Each row below holds a small network's activations on one record, seen along a few directions.
Each row is followed by the record's values for the fields Vupim, Nomot, Kare, Lural, Dabi.
A field that a record lacks is written none.
Other fields move the rows too, some of them a lot.
(in the rows, 500 means zero)
Random noise pushes rows far along 8 fixed directions. That doesn't count. These rows show it; they differ only by the noise:
[568 468 517 521 522 579 525 522 498 599 629 614 451 412 555 447 567 388
 568 538 440 563 380 545 481 474 571 465 361 422]
[590 442 556 595 687 331 540 410 686 476 502 534 372 546 505 507 643 400
 367 461 434 643 545 639 567 412 523 523 605 483]
[525 505 452 457 526 384 639 437 585 342 389 445 632 454 556 457 552 682
 676 412 515 504 367 564 611 580 592 553 436 531]
[421 393 543 295 436 437 444 675 520 620 290 391 782 638 311 554 294 554
 575 737 531 233 594 252 643 607 420 611 697 385]
[452 518 370 390 501 482 577 609 545 435 423 356 748 379 467 488 493 754
 767 412 478 281 373 389 597 634 614 548 496 451]
[493 566 585 429 388 528 477 503 426 399 419 422 503 523 389 544 505 659
 435 450 610 457 557 612 519 497 362 478 616 612]
[520 393 587 387 410 489 495 474 466 630 439 645 582 628 560 457 333 354
 574 738 517 591 512 416 511 526 422 568 372 466]
[500 521 502 420 433 561 461 470 445 547 560 578 453 497 586 524 430 506
 515 404 472 610 602 542 376 430 336 507 446 621]
[639 461 500 486 534 507 534 468 539 551 678 450 607 392 651 391 486 342
 493 634 356 456 321 489 543 510 756 340 397 322]
[557 418 572 356 432 458 566 398 499 562 458 687 519 579 695 499 380 427
 576 491 453 740 540 629 447 408 317 584 367 623]

[480 576 432 575 505 613 413 470 544 527 722 496 315 401 610 403 541 509
 527 340 387 629 537 329 332 492 532 431 408 515]  {Vupim: p1, Nomot: l3, Kare: e1, Lural: j4, Dabi: w2}
[560 602 416 510 558 498 497 452 541 365 607 371 500 375 584 494 611 671
 591 250 411 554 466 678 406 511 525 437 500 603]  {Vupim: none, Nomot: l3, Kare: e1, Lural: j4, Dabi: w1}
[406 447 454 441 572 441 440 638 551 566 387 447 546 587 352 640 470 569
 510 433 472 387 684 459 507 490 336 636 719 516]  {Vupim: p1, Nomot: l4, Kare: e2, Lural: none, Dabi: w1}
[558 546 614 521 401 442 448 352 440 366 477 381 521 606 497 447 417 460
 279 680 604 494 544 504 546 550 550 368 560 516]  {Vupim: none, Nomot: l2, Kare: e1, Lural: none, Dabi: w2}
[428 440 520 563 558 531 538 595 522 600 459 682 336 483 391 551 613 483
 511 422 536 535 494 502 543 409 415 616 523 502]  {Vupim: none, Nomot: l2, Kare: e2, Lural: j1, Dabi: w2}
[519 324 542 409 577 489 658 615 567 740 411 852 470 466 559 601 547 379
 666 445 421 636 451 639 534 312 337 710 431 493]  {Vupim: none, Nomot: l2, Kare: e2, Lural: j3, Dabi: w2}
[543 513 500 406 409 531 427 415 368 543 569 532 569 575 657 552 286 374
 381 547 470 546 648 578 351 417 377 428 443 603]  {Vupim: none, Nomot: l4, Kare: e2, Lural: none, Dabi: w1}
[532 423 457 484 590 567 450 593 535 700 649 592 511 463 539 471 506 373
 689 549 348 569 445 488 412 517 514 544 372 399]  {Vupim: none, Nomot: l3, Kare: e1, Lural: j4, Dabi: w1}
[530 498 539 491 367 700 541 562 336 574 595 608 534 373 501 429 517 414
 545 642 562 398 239 539 542 513 630 404 286 387]  {Vupim: none, Nomot: l2, Kare: e2, Lural: j5, Dabi: w2}
[541 436 565 443 543 520 414 627 527 671 588 441 538 506 440 573 435 356
 314 578 380 351 608 483 510 398 470 430 737 396]  {Vupim: none, Nomot: l2, Kare: e1, Lural: none, Dabi: w2}
[657 496 562 599 600 549 548 534 553 494 694 416 465 338 483 402 718 401
 466 553 396 458 230 695 589 503 767 322 496 319]  {Vupim: none, Nomot: l3, Kare: e1, Lural: j2, Dabi: w1}
[434 528 422 475 433 520 455 530 412 460 414 461 677 564 431 469 405 600
 727 644 612 410 472 364 486 716 531 563 359 491]  {Vupim: none, Nomot: l2, Kare: e1, Lural: none, Dabi: w1}
[495 611 390 590 601 461 484 494 568 316 500 354 481 417 422 495 691 749
 657 301 518 496 468 576 469 616 558 515 513 567]  {Vupim: none, Nomot: l3, Kare: e1, Lural: j4, Dabi: w1}
[496 559 457 577 448 600 583 450 389 443 536 662 417 398 572 475 577 531
 579 418 596 575 374 594 460 485 538 500 270 571]  {Vupim: none, Nomot: l4, Kare: e2, Lural: none, Dabi: w2}
[397 524 369 409 434 437 502 371 444 445 391 594 536 586 660 542 307 592
 551 357 554 590 695 391 390 481 326 614 377 715]  {Vupim: none, Nomot: l2, Kare: e2, Lural: j5, Dabi: w2}
[542 432 411 388 555 421 463 511 597 615 644 364 708 468 692 458 287 377
 482 575 253 374 540 265 489 497 669 401 562 357]  {Vupim: none, Nomot: l2, Kare: e1, Lural: none, Dabi: w2}
[529 451 459 504 592 373 589 519 560 438 375 448 683 525 460 524 518 525
 572 579 520 376 408 560 636 567 627 550 513 421]  {Vupim: none, Nomot: l4, Kare: e2, Lural: none, Dabi: w1}
[486 563 341 616 601 313 576 261 563 278 396 542 481 574 637 463 525 579
 600 406 587 686 547 479 463 594 565 593 296 639]  {Vupim: none, Nomot: l2, Kare: e2, Lural: j4, Dabi: w1}
[443 517 446 359 373 644 468 603 379 603 543 540 604 436 550 535 359 573
 648 441 474 426 527 434 394 503 389 521 426 560]  {Vupim: none, Nomot: l2, Kare: e1, Lural: none, Dabi: w2}
[536 482 597 342 333 585 609 530 393 510 449 545 547 428 568 501 462 554
 519 460 498 497 377 648 536 402 421 476 479 546]  {Vupim: p1, Nomot: l2, Kare: e2, Lural: j4, Dabi: w2}
[455 578 448 561 420 485 578 332 444 338 454 549 486 504 611 433 456 576
 535 469 622 583 454 452 488 558 560 502 303 598]  {Vupim: p1, Nomot: l4, Kare: e2, Lural: none, Dabi: w2}
[443 385 383 382 539 443 555 563 547 665 453 620 671 510 639 536 318 431
 653 516 392 443 538 311 504 473 493 631 427 452]  {Vupim: none, Nomot: l4, Kare: e2, Lural: none, Dabi: w2}
[524 522 508 701 694 464 406 555 608 553 644 383 340 459 346 539 646 356
 161 502 428 362 589 459 538 391 617 371 763 349]  {Vupim: p1, Nomot: l4, Kare: e2, Lural: none, Dabi: w2}
[558 514 491 524 517 426 499 379 562 402 499 418 587 582 600 425 458 481
 526 565 479 581 490 507 486 597 571 465 423 497]  {Vupim: p1, Nomot: l2, Kare: e1, Lural: none, Dabi: w1}
[457 402 456 483 619 463 384 566 594 740 586 579 453 576 528 563 378 309
 433 525 343 524 745 298 407 415 399 574 605 452]  {Vupim: none, Nomot: l2, Kare: e1, Lural: none, Dabi: w2}
[503 421 537 331 421 427 622 479 530 528 421 536 640 487 643 498 365 510
 530 487 442 496 434 489 602 418 477 534 520 507]  {Vupim: none, Nomot: l2, Kare: e2, Lural: j1, Dabi: w2}
[453 402 577 398 491 409 566 549 565 577 349 589 499 562 487 576 447 509
 460 459 494 518 583 485 593 383 342 623 673 534]  {Vupim: none, Nomot: l2, Kare: e2, Lural: j1, Dabi: w2}
[533 428 524 397 494 418 613 463 562 506 449 577 573 507 643 491 444 521
 616 443 422 607 456 573 531 458 465 568 458 550]  {Vupim: none, Nomot: l2, Kare: e1, Lural: none, Dabi: w2}
[523 460 530 424 559 354 622 487 640 421 415 404 575 497 541 544 515 591
 476 377 418 488 502 608 603 452 504 524 675 526]  {Vupim: p2, Nomot: l2, Kare: e1, Lural: none, Dabi: w2}
[598 575 426 476 465 509 445 388 427 411 656 333 668 462 676 438 376 466
 473 559 422 455 469 538 407 574 656 313 395 497]  {Vupim: none, Nomot: l2, Kare: e1, Lural: none, Dabi: w1}
[512 558 388 585 553 566 483 510 469 460 563 531 509 424 475 457 614 557
 715 486 535 517 391 539 435 626 592 512 290 489]  {Vupim: none, Nomot: l3, Kare: e1, Lural: j2, Dabi: w1}
[494 459 515 524 552 505 399 619 499 600 489 438 569 556 323 516 490 405
 471 724 524 334 511 383 551 570 564 495 594 335]  {Vupim: none, Nomot: l2, Kare: e2, Lural: j4, Dabi: w1}
[477 500 568 496 520 401 461 465 567 463 390 461 421 594 404 550 506 550
 375 475 547 542 676 477 529 466 368 558 693 581]  {Vupim: none, Nomot: l3, Kare: e1, Lural: j4, Dabi: w2}
[586 458 578 493 460 501 676 451 540 459 486 581 545 433 622 393 574 506
 657 520 481 622 231 648 586 517 607 491 308 459]  {Vupim: p1, Nomot: l2, Kare: e1, Lural: none, Dabi: w2}
[483 430 389 474 650 257 603 469 648 413 307 449 705 581 529 553 461 583
 622 467 476 447 524 500 614 558 554 650 548 501]  {Vupim: none, Nomot: l4, Kare: e2, Lural: none, Dabi: w1}
[438 548 427 447 409 593 511 548 439 464 506 429 588 386 511 487 467 637
 581 427 503 376 399 402 527 550 545 471 456 491]  {Vupim: p2, Nomot: l2, Kare: e2, Lural: j1, Dabi: w2}
[519 563 491 482 407 516 362 400 412 476 613 361 570 553 580 455 299 416
 321 644 495 430 627 335 419 549 560 337 512 494]  {Vupim: none, Nomot: l2, Kare: e1, Lural: none, Dabi: w2}
[585 473 611 601 534 475 434 432 501 513 511 539 432 608 419 436 559 330
 430 748 562 608 465 583 520 560 544 472 456 427]  {Vupim: none, Nomot: l3, Kare: e1, Lural: j4, Dabi: w1}
[536 496 584 558 424 585 554 480 389 516 521 642 435 473 509 464 538 393
 433 615 600 519 373 576 539 462 559 449 378 467]  {Vupim: none, Nomot: l4, Kare: e2, Lural: none, Dabi: w2}
[608 510 540 598 459 468 548 322 475 385 549 440 589 501 614 370 451 332
 327 775 549 447 325 451 620 581 818 325 367 349]  {Vupim: p1, Nomot: l4, Kare: e2, Lural: none, Dabi: w2}
[424 482 484 513 475 602 466 604 523 612 527 566 407 450 456 452 545 571
 697 433 466 560 469 339 445 541 436 591 414 478]  {Vupim: p1, Nomot: l3, Kare: e1, Lural: j4, Dabi: w2}
[509 486 467 482 552 488 504 539 519 502 424 522 590 548 463 552 509 548
 636 498 511 515 514 588 482 553 419 594 456 531]  {Vupim: p1, Nomot: l2, Kare: e1, Lural: none, Dabi: w1}

Which values does each new row have?
[424 489 352 500 515 466 466 432 524 559 516 581 546 527 631 456 356 442
 599 532 480 540 566 228 427 556 537 577 333 495]  {Vupim: none, Nomot: l2, Kare: e2, Lural: j4, Dabi: w2}
[485 420 499 487 591 422 505 533 573 553 412 552 507 582 449 554 510 482
 548 490 473 547 545 561 529 477 414 631 550 514]  {Vupim: none, Nomot: l2, Kare: e2, Lural: j4, Dabi: w1}
[541 443 487 456 534 491 516 504 532 574 517 581 548 510 577 473 490 463
 687 521 423 621 448 561 454 531 471 571 379 504]  {Vupim: none, Nomot: l3, Kare: e1, Lural: j4, Dabi: w1}
[439 563 392 488 413 641 499 543 343 509 493 599 573 449 512 511 459 597
 745 468 586 493 432 499 390 581 438 561 237 577]  {Vupim: p1, Nomot: l4, Kare: e2, Lural: none, Dabi: w1}
[591 493 602 397 414 652 462 581 452 607 667 427 534 389 547 537 449 417
 322 488 363 387 484 618 479 369 478 331 649 444]  {Vupim: p1, Nomot: l2, Kare: e1, Lural: none, Dabi: w2}
[606 470 793 396 345 582 569 586 468 490 505 388 477 441 400 456 586 505
 361 610 502 437 319 685 657 442 526 345 700 417]  {Vupim: p2, Nomot: l3, Kare: e1, Lural: j4, Dabi: w2}
[520 526 541 605 512 521 426 456 488 505 562 498 403 534 460 478 522 418
 378 579 529 540 547 461 477 508 516 443 497 478]  {Vupim: p1, Nomot: l2, Kare: e1, Lural: none, Dabi: w2}
[449 608 388 584 491 599 535 457 444 438 601 569 351 346 571 480 588 591
 535 280 535 556 470 465 415 462 530 479 373 597]  {Vupim: none, Nomot: l2, Kare: e2, Lural: j4, Dabi: w2}
[442 593 525 621 496 577 325 503 471 501 604 449 249 515 359 503 571 507
 322 450 561 517 694 372 404 500 418 439 632 553]  {Vupim: none, Nomot: l3, Kare: e1, Lural: j2, Dabi: w2}
[418 619 543 474 356 483 488 360 463 284 293 468 431 646 460 498 476 742
 536 381 695 671 625 551 449 581 251 606 490 763]  {Vupim: p1, Nomot: l3, Kare: e1, Lural: j4, Dabi: w1}
[510 443 472 294 503 435 506 589 564 545 422 387 732 504 550 560 384 624
 678 440 368 426 540 516 507 522 406 576 601 529]  {Vupim: none, Nomot: l3, Kare: e1, Lural: j4, Dabi: w1}
[465 421 544 675 698 260 452 423 706 479 362 504 399 756 343 498 561 385
 416 668 551 605 666 397 585 592 506 644 632 439]  {Vupim: p1, Nomot: l2, Kare: e1, Lural: none, Dabi: w1}
[400 539 342 593 639 424 577 510 582 423 436 537 417 419 453 546 628 640
 545 260 536 451 542 412 544 474 538 599 523 552]  {Vupim: none, Nomot: l2, Kare: e2, Lural: j5, Dabi: w2}
[530 542 552 543 527 470 424 513 522 413 492 337 488 529 351 490 585 562
 426 544 538 431 524 550 543 568 530 437 645 480]  {Vupim: none, Nomot: l3, Kare: e1, Lural: j2, Dabi: w1}
[547 448 508 316 444 533 497 584 422 597 519 459 696 493 557 570 348 442
 458 540 418 345 515 587 495 425 448 435 551 483]  {Vupim: none, Nomot: l2, Kare: e2, Lural: j5, Dabi: w1}
[505 416 454 510 625 449 582 547 623 588 498 568 534 455 549 552 516 421
 480 450 388 450 484 484 573 414 556 563 557 417]  {Vupim: p1, Nomot: l4, Kare: e2, Lural: none, Dabi: w2}
[469 525 490 554 496 517 477 536 473 423 418 488 521 533 349 456 597 635
 717 562 618 508 409 512 520 682 520 582 396 505]  {Vupim: none, Nomot: l3, Kare: e1, Lural: j4, Dabi: w1}
[475 347 617 333 467 454 602 570 593 634 381 707 443 559 556 515 486 556
 726 387 415 730 505 559 521 407 252 718 513 604]  {Vupim: none, Nomot: l3, Kare: e1, Lural: j4, Dabi: w2}
[551 538 566 522 426 385 540 234 447 357 449 567 437 610 653 462 410 390
 254 575 614 657 569 562 515 423 494 426 426 610]  {Vupim: none, Nomot: l2, Kare: e2, Lural: j5, Dabi: w2}
[521 485 457 316 373 534 482 463 394 580 578 481 695 488 737 519 204 412
 428 540 400 414 576 414 417 422 478 404 459 531]  {Vupim: none, Nomot: l4, Kare: e2, Lural: none, Dabi: w2}
[456 499 385 505 444 598 551 556 412 557 541 573 626 393 569 420 435 485
 694 606 529 372 320 291 520 608 697 496 258 381]  {Vupim: none, Nomot: l4, Kare: e2, Lural: none, Dabi: w2}
